Each row below is a small network's average activation on inputs in which a field has the value named, seen along a few directions.
Related values have similar rows: they may be neighbours, one step apart, or belong to one group.
In the rows, zero is written as 500.
Strong random noise was added to every row along 2 fixed directions; ignore it. To show where, here is one row again and again, with new noise each time:
[578 523 480 528 427 498 700 477 595 531 570 626 572]
[531 593 453 528 573 489 687 437 480 559 514 442 497]
[606 479 494 529 348 504 704 498 661 515 599 729 619]
[604 470 455 533 513 514 651 457 574 535 511 568 651]


Values of E:
e7: [446 346 557 496 511 435 320 526 587 497 656 514 367]
e4: [565 303 605 483 405 471 534 520 736 621 383 726 732]
e1: [392 793 554 551 501 520 340 455 209 487 528 402 246]
e2: [480 670 447 523 594 498 670 449 442 555 469 356 361]
e9: [489 442 650 503 501 604 537 500 672 426 408 513 662]
e3: [367 632 474 514 333 378 413 666 495 543 698 388 204]
e8: [480 544 421 500 638 572 375 461 104 437 313 248 348]
e5: [501 209 326 466 652 451 218 580 677 373 452 519 724]
e6: [559 332 587 351 425 598 303 503 393 389 396 638 721]
E is arranged as 3 separate groups.
Which other values are in the same group as e3? Give them in the order they are listed.
Answer: e7, e5
Which other values are in the same group as e2? Give them in the order they are listed.
Answer: e4, e9

Values of U:
u6: [478 649 458 481 516 559 610 470 428 473 432 470 493]
u9: [535 477 580 498 557 536 581 433 448 519 413 530 591]
u1: [543 609 495 565 625 565 534 413 350 549 392 381 479]
u8: [470 507 475 454 558 504 392 461 358 417 524 381 437]
u4: [295 738 557 484 502 441 446 516 337 514 557 409 136]
u2: [462 480 526 459 306 448 472 562 467 483 566 555 421]
u5: [501 492 571 505 438 477 550 556 677 520 598 525 498]
u7: [334 705 486 489 524 421 661 555 512 534 585 350 104]
u3: [531 449 393 538 545 415 497 492 580 582 562 496 556]
U is arranged as 3 separate groups.
Which other values are in the same group as u2? Give them in the order they are listed.
Answer: u8, u4
Which other values are in the same group as u1? Give them in the order they are listed.
Answer: u6, u9
